Each row below holds a small network's activations on one record, seen along a few directions.
After each row come some of the record's fields: TUV, ZIV, RAR, RARUD, DETI, SUNUM.
Not every record has every field; a missing one is written missing.
Other fields move the rows too, some of them a lot.
Strong random noise was added to every row along 4 fixed directions; ignore it. To show where, here is one row again and again, with new noise each time:
[ -39  203 -291 -168  -27 -310   31   60  -75   71 -263  -90   97  209
 -270 -354  -14   81  191  -12   71 -187   78 -119  292  -63]
[ 100  228 -257  -54 -212 -257  193   78   36   28 -450 -177  130   83
 -310 -433  120  -46  284 -262   69 -276  133 -120  187   -3]
[ 380  165 -263   52 -514  -93  187   67  301  -62 -401  -75   39 -248
 -316 -383  153  -97  299 -424  120 -267  131   19   27  161]
[-300    8  112  -93  437 -100 -150  169 -234   66   36 -102  247  588
   23 -132  -71   70  -48  238 -122 -136    0 -255  229 -126]
[ -51 -288  -46   63  103  -70 -262  421  136  224  225  153  212   46
  -93  161 -296  132 -153  285 -155  -53   58 -144 -416  262]
[  82  -16  132  126  -26   74   41  194  108  -39 -155 -124  219  168
  -43 -183  105 -117   76 -181  -87 -235   71 -152  -43   83]

[ 333 -157  284  118 -135  726 -242 -192  285 -322  450  303 -223 -271
  280  215   77 -145 -336  -99  -54  229 -284  298 -114  223] => <TUV:nit ZIV:nabu RAR:ledem RARUD:missing DETI:missing SUNUM:missing>
[  52   90 -233   50 -252 -265  176  -54  -72    2 -283 -191   28 -157
 -254 -182   71  119  282  -74  160 -180   95  -82  214 -222] => <TUV:tesum ZIV:missing RAR:ledem RARUD:missing DETI:missing SUNUM:missing>
[-101    0 -312  -80  -14 -238  220  264   44  433 -300  103  112 -110
 -219   52 -170 -202 -168 -139 -198  106   88    4 -655  425] => <TUV:goris ZIV:muz RAR:lisim RARUD:pib DETI:guga SUNUM:dakis>
[ -36   57   80  107 -148   32  154  117  -18   87 -125  -90  -17 -113
   76   83  166  -69   98 -194   -9   24   19  -16 -271  -79] => <TUV:mimo ZIV:gosem RAR:ledem RARUD:missing DETI:missing SUNUM:missing>
[-167 -217 -136 -174  188  -38 -442  318  -24  227  487  306   15  238
   52  229 -390  230 -249  425 -146  117  -93   37 -156  153] => <TUV:goris ZIV:gosem RAR:lisim RARUD:komo DETI:guga SUNUM:dakis>
[ 162   21 -251  -63 -380  -49 -208  120   86   10  194  153 -127 -204
  -83  -32 -103  249  141  156  165  -48  -16   77  132 -113] => <TUV:goris ZIV:gosem RAR:ledem RARUD:missing DETI:missing SUNUM:missing>
[  90 -300  246  290   42  228  130  107  126    4   19  -66  150 -101
  125  197   15 -184 -199 -134 -198  -50   42  -42 -415  260] => <TUV:tesum ZIV:missing RAR:lisim RARUD:komo DETI:guga SUNUM:dakis>
[-219 -149  -27  111  -51 -207   70  365 -152  310 -132  -99  270   72
  -84   57  -91    5  114   90 -152 -122  127 -141 -215 -126] => <TUV:tesum ZIV:missing RAR:lisim RARUD:pib DETI:malo SUNUM:dakis>
[ -58  170  525  172  311  248  406 -220 -171 -285 -431 -430  213  488
  204 -297  405 -411   25 -429 -198 -214   60 -228  272 -115] => <TUV:nit ZIV:nabu RAR:lisim RARUD:komo DETI:guga SUNUM:dakis>
[-216   79 -487 -286   32 -469 -200   76 -311  175   25  -15   67  244
 -265 -249 -217  397  199  451  133 -162   30  -93  603 -344] => <TUV:tesum ZIV:missing RAR:niz RARUD:missing DETI:missing SUNUM:missing>
[ 171   16  -55   51 -187  -60   68 -369  179  -81   58  137 -340 -637
   19  320  -64  111  -77  -11  201  292  -14  224 -197  111] => <TUV:goris ZIV:tokub RAR:ledem RARUD:missing DETI:missing SUNUM:missing>
[ 125 -431  324  365   -8  208 -166  198  158  -89  295  -60  194  -57
  157  227  -71   86  -79  181 -142 -170   66 -147 -205   47] => <TUV:tesum ZIV:missing RAR:sabu RARUD:missing DETI:missing SUNUM:missing>
[   1  -11 -196  -88 -102 -157  -80  -39    0   94  161  114 -194 -152
   30  126  -85  202  -10  138   60  136  -19  123  -88    9] => <TUV:mimo ZIV:gosem RAR:lisim RARUD:komo DETI:guga SUNUM:gali>
[  85   -4  305  109  145  216   96 -325  106 -218   44    6 -145 -177
  204  196   82 -133 -145 -123   18  185  -46   95 -119  111] => <TUV:goris ZIV:muz RAR:lisim RARUD:komo DETI:guga SUNUM:gali>
[ 348  -63   25   81 -409  235 -190    1  321 -179  267  248 -200 -433
   33  100  -45   84   35    3  213   58  -61  196  -69   91] => <TUV:goris ZIV:pado RAR:ledem RARUD:missing DETI:missing SUNUM:missing>
[-102 -136  302  229   16   65   52  128 -104  -51   25 -239  108  115
  187   53  197   32  113  -32  -71 -125   41 -158  -91 -232] => <TUV:goris ZIV:gosem RAR:ledem RARUD:missing DETI:missing SUNUM:missing>
[ 235  158 -225 -222 -333  284 -294  -14  126 -151  181  211 -180    8
   25 -309  118  -13   90 -127  194  -29 -209  317  488  -33] => <TUV:goris ZIV:pado RAR:niz RARUD:missing DETI:missing SUNUM:missing>
[ 274   63   -6  164 -354  189  187  233  237  -18 -351  -73  188  -77
 -163 -294  158 -318   55 -447  -78 -250   63  -54 -193  241] => <TUV:nit ZIV:tokub RAR:niz RARUD:missing DETI:missing SUNUM:missing>
[ -29  -12 -182 -253   80   79 -466 -156   40    7  589  440 -375 -187
  105  317 -250  324 -240  438  162  397 -231  285   56   49] => <TUV:mimo ZIV:pado RAR:ledem RARUD:missing DETI:missing SUNUM:missing>
[  35   89 -136    3  -62 -270  286    3   73   79 -348 -114   51 -102
 -229 -107    4 -109  140 -202   45  -96  182  -68 -155  133] => <TUV:nit ZIV:muz RAR:lisim RARUD:komo DETI:guga SUNUM:dakis>
[ 114 -141 -167  -11 -175  -20  -90  176  237  185  266  250 -189 -441
   41  319 -136   74  -99   96  116  194    9  192 -523  311] => <TUV:mimo ZIV:pado RAR:lisim RARUD:komo DETI:guga SUNUM:dakis>
[-264  -11  156  -91  444  -94   -6  -48 -130   89  113   65  -30  189
   81  206 -149    1 -190  251  -81  226   25 -121 -224   61] => <TUV:mimo ZIV:tokub RAR:lisim RARUD:komo DETI:guga SUNUM:gali>
[-210  -82   -4  -29  169  -25 -196  330 -112  206  130   44  151  314
  -30   37  -97  110 -102  225 -268    4   -7 -223 -254    4] => <TUV:mimo ZIV:nabu RAR:ledem RARUD:missing DETI:missing SUNUM:missing>
[  57  -12  -23  107 -285   43  201   24  126  136 -205   33  -60 -419
   24  127  146 -203   49 -361  -24  136   10  237 -406  135] => <TUV:goris ZIV:tokub RAR:lisim RARUD:pib DETI:malo SUNUM:dakis>
[-140 -117 -412 -145 -157 -266  -24  514  -35  418   68   70   37    1
 -117   15  -81   78   64   69  -20  -39   51   32 -410  117] => <TUV:mimo ZIV:gosem RAR:lisim RARUD:komo DETI:guga SUNUM:dakis>
[ 114 -172 -225  112 -200 -316  -29  147  245  184  -22  145   12 -430
 -326  237 -386  172  -16  199   26   62  159  -87 -504  255] => <TUV:nit ZIV:pado RAR:ledem RARUD:missing DETI:missing SUNUM:missing>
[ -47   68   -7   73   10  -75  395   17   18  151 -347 -124  -15 -186
   -8   35  199 -243  -49 -333  -62   95   81  -27 -549  226] => <TUV:mimo ZIV:tokub RAR:lisim RARUD:komo DETI:guga SUNUM:dakis>
[ 185  309  -69 -172 -161  240   -6 -229  100 -175  -45  184 -239  -59
  -31 -206  123 -149  -51 -182  108  160 -141  166  153   84] => <TUV:mimo ZIV:tokub RAR:ledem RARUD:missing DETI:missing SUNUM:missing>
[  24 -128  654  236  367  370  -85   -5   57 -295  111 -134  243  439
  188   80   10 -132  -91  -21 -238 -146   30 -271  131   17] => <TUV:tesum ZIV:missing RAR:ledem RARUD:missing DETI:missing SUNUM:missing>
[ -25  163 -152  -11 -188 -118  226   99 -118   48 -316 -273   44  185
  -71 -344  340  -81  231 -302   11 -205   20  -71   76 -162] => <TUV:mimo ZIV:gosem RAR:sabu RARUD:missing DETI:missing SUNUM:missing>
[ 205 -208 -564  -63 -431 -184 -249  171  235  250  277  404 -145 -594
 -323  226 -424  279  -81  317  132  137   -9  202 -330  234] => <TUV:tesum ZIV:missing RAR:ledem RARUD:missing DETI:missing SUNUM:missing>
[-182  471  -54 -279  306 -170  195 -400 -240  -62 -354  -84 -131  332
 -116 -267   85 -103  -11  -71   12  163  -23  -99  330  -86] => <TUV:mimo ZIV:tokub RAR:ledem RARUD:missing DETI:missing SUNUM:missing>
[ 218 -212   65  145 -320  296 -219  254  280  -27  370  176 -108 -337
  119  233   40   60    3   -9   61   30  -67  143 -344   94] => <TUV:mimo ZIV:gosem RAR:ledem RARUD:missing DETI:missing SUNUM:missing>
[ -41   49   15   54  -19  -92  263  172  -98   56 -320 -258  207  262
 -106 -228  131 -164  161 -246  -81 -254  124 -177   36  -26] => <TUV:tesum ZIV:missing RAR:lisim RARUD:komo DETI:guga SUNUM:dakis>
[-123 -142  122  -64  307  166 -273  132 -116  -11  310  105  138  351
   71   45 -196   71 -191  349 -108  -41  -68 -110  226  -19] => <TUV:tesum ZIV:missing RAR:niz RARUD:missing DETI:missing SUNUM:missing>
[   1  266 -491 -303  -67 -447  174 -117   32  189 -308   74 -172 -167
 -333 -141 -106   38  106  -61  115  121  124   58  -37  193] => <TUV:mimo ZIV:tokub RAR:lisim RARUD:komo DETI:guga SUNUM:dakis>
[  85  379   46  -62 -113   79  211 -473 -103 -304 -306 -142 -171   16
  -12 -313  291 -138  174 -287  203   12  -96   90  513 -299] => <TUV:nit ZIV:muz RAR:ledem RARUD:missing DETI:missing SUNUM:missing>
[-133   37 -120 -193  176  113 -140   16 -162   64  119  126  -13  205
   20  -56  -74   10 -206  160  -76   92 -154   32  143   22] => <TUV:nit ZIV:nabu RAR:niz RARUD:missing DETI:missing SUNUM:missing>
[ 318 -134  713  416 -144  527  -54 -334  244 -546  200 -125  -68 -245
  404  158  287  -81   95 -177  123  -61  -53   74  220 -232] => <TUV:nit ZIV:pado RAR:ledem RARUD:missing DETI:missing SUNUM:missing>
[-350   23  150 -182  560  114 -271  -66 -214   88  247  201   -3  378
  138  187 -181   32 -369  347 -219  327 -186  -62  -78   24] => <TUV:mimo ZIV:tokub RAR:ledem RARUD:missing DETI:missing SUNUM:missing>
[ 367 -210  213  199 -227  370 -158  129  452 -139  250  260  -20 -291
   74  162 -139 -163 -179  -77  -31   35    3  115 -399  407] => <TUV:nit ZIV:tokub RAR:lisim RARUD:komo DETI:guga SUNUM:dakis>
[  58  127  -83   91 -109 -209  338 -228   83   35 -408 -114  -54 -397
 -206   73   73  -79  131 -263   43   83  110   11 -250   66] => <TUV:goris ZIV:muz RAR:ledem RARUD:missing DETI:missing SUNUM:missing>
[ 206  -41 -637 -121 -389 -595 -175  -96  235  167   53  291 -223 -635
 -490   97 -501  471   85  427  248  148  147   42 -156  156] => <TUV:goris ZIV:pado RAR:ledem RARUD:missing DETI:missing SUNUM:missing>

Which values does each new row have?
[-371  166   79   18  269 -174  281  204 -398  161 -511 -497  377  739
    3 -436  388 -195  167 -287 -277 -326   55 -317  166 -276] => <TUV:mimo ZIV:gosem RAR:sabu RARUD:missing DETI:missing SUNUM:missing>
[-204  264 -228 -382  109 -162 -147 -386 -359  -65  130   99 -272  182
   70 -115  -46  221   82  242  241  183 -161  237  799 -404] => <TUV:tesum ZIV:missing RAR:lisim RARUD:pib DETI:malo SUNUM:dakis>
[-194  -29 -193 -148  347 -385   48 -126 -178  145  -53  -24   51  135
 -151   89 -286  172  -92  271  -74   38  110 -109  128   63] => <TUV:tesum ZIV:missing RAR:lisim RARUD:komo DETI:guga SUNUM:dakis>
[ 150  228 -366  -54 -433 -226  257 -108   68   57 -339    1 -153 -471
 -266 -135   77  -24  234 -239  251    3   66  157  -23  -33] => <TUV:nit ZIV:muz RAR:ledem RARUD:missing DETI:missing SUNUM:missing>
[-363 -103  125  -91  551 -233 -149  236 -297  167  119  -79  316  644
   12   14 -309  119 -100  488 -178 -145  113 -347  213 -101] => <TUV:tesum ZIV:missing RAR:lisim RARUD:komo DETI:guga SUNUM:dakis>
[ 123  -51  438  141  134  277 -111 -192    6 -409  209 -154   59  242
  215  -18  105   24   93   43   63 -200  -21  -90  553 -278] => <TUV:tesum ZIV:missing RAR:ledem RARUD:missing DETI:missing SUNUM:missing>
[ 196  -40  298  246  -20   48  104 -128   63 -301 -168 -290  214  182
    3 -192  111  -11  193 -116  -60 -357  154 -236  405 -165] => <TUV:tesum ZIV:missing RAR:sabu RARUD:missing DETI:missing SUNUM:missing>
[ 269  138   97   -1  -91  189 -120 -294  107 -337   48   74  -63   61
  -60 -180  -63   37   11   48   77  -70  -25  -32  522  -68] => <TUV:tesum ZIV:missing RAR:ledem RARUD:missing DETI:missing SUNUM:missing>
[ 316   51  270   39  -78  312  -18 -314  171 -429  144  -33 -126    4
  178  -67  134  -86   98 -173  163 -114  -13  129  541  -72] => <TUV:tesum ZIV:missing RAR:lisim RARUD:komo DETI:guga SUNUM:dakis>
[ 223  258 -679 -328 -264 -553    9 -426   50  -67 -151  119 -279 -349
 -532 -214 -287  369  266  207  369    9  115   90  605  -68] => <TUV:tesum ZIV:missing RAR:ledem RARUD:missing DETI:missing SUNUM:missing>
[  74  112 -280  -80 -229 -318  -52 -238   24  -25  -46   36 -174 -335
 -192   24 -114  307  249  129  259   22   43  111  346 -228] => <TUV:nit ZIV:pado RAR:ledem RARUD:missing DETI:missing SUNUM:missing>
[-274 -332 -355  -23  219 -499 -213  367 -123  421  120   72  269  136
 -347  181 -528  313 -152  549 -207  -44  123 -257 -334  119] => <TUV:tesum ZIV:missing RAR:sabu RARUD:missing DETI:missing SUNUM:missing>
[-198  -33 -211  -64   56 -429  -40   90 -181  208   15   -4   61  -22
 -194  138 -298  307  128  373   80  -23  119 -136   82 -200] => <TUV:tesum ZIV:missing RAR:ledem RARUD:missing DETI:missing SUNUM:missing>
[  43 -245   73  -59    2  347 -543  109   88  -73  693  329 -140  -32
  329  202 -130  191 -219  356   99  114 -228  260  134   -1] => <TUV:goris ZIV:pado RAR:niz RARUD:missing DETI:missing SUNUM:missing>
[  11   33 -121  -64   46  -66  -10  142  -65    4 -124 -111  204  397
 -188 -291  -43  -31   28  -33 -111 -268   43 -159  300   24] => <TUV:tesum ZIV:missing RAR:niz RARUD:missing DETI:missing SUNUM:missing>
[-269  333  -11 -316  272  -21 -146 -262 -367 -125   87  -19 -170  423
  125 -238  148  124   40  200  183  113 -190    9  635 -418] => <TUV:mimo ZIV:pado RAR:ledem RARUD:missing DETI:missing SUNUM:missing>
[   4   26    8   40  -22 -120  246  143  -32   43 -251 -230  176  163
  -64 -144  110 -129  198 -225  -14 -269  157 -104  119  -28] => <TUV:tesum ZIV:missing RAR:lisim RARUD:komo DETI:guga SUNUM:dakis>
[ 137  113 -141  -82 -161 -150   92 -324   -4 -141   -2   14 -231 -259
  -29   21  -41  140  138   22  248   54   33  137  326 -124] => <TUV:tesum ZIV:missing RAR:lisim RARUD:komo DETI:guga SUNUM:gali>
[-222  -21  192  -19  405  -99  -79 -217 -234  -86  125  -91   12  283
   81  153 -126  184  -58  289  -36   51   -7 -145  337 -220] => <TUV:tesum ZIV:missing RAR:ledem RARUD:missing DETI:missing SUNUM:missing>
[ 237  194 -136   49 -463   71  163  179  178  -19 -292  -77   -1 -114
 -193 -282  259 -152  274 -421   54 -169   44   -2 -105   31] => <TUV:mimo ZIV:gosem RAR:ledem RARUD:missing DETI:missing SUNUM:missing>
[ 186   67   23  -74  -61  111 -206  -44   77 -202  106   50   69  215
  -52 -233  -56   55  153   78   77 -215   15  -22  613 -138] => <TUV:tesum ZIV:missing RAR:niz RARUD:missing DETI:missing SUNUM:missing>
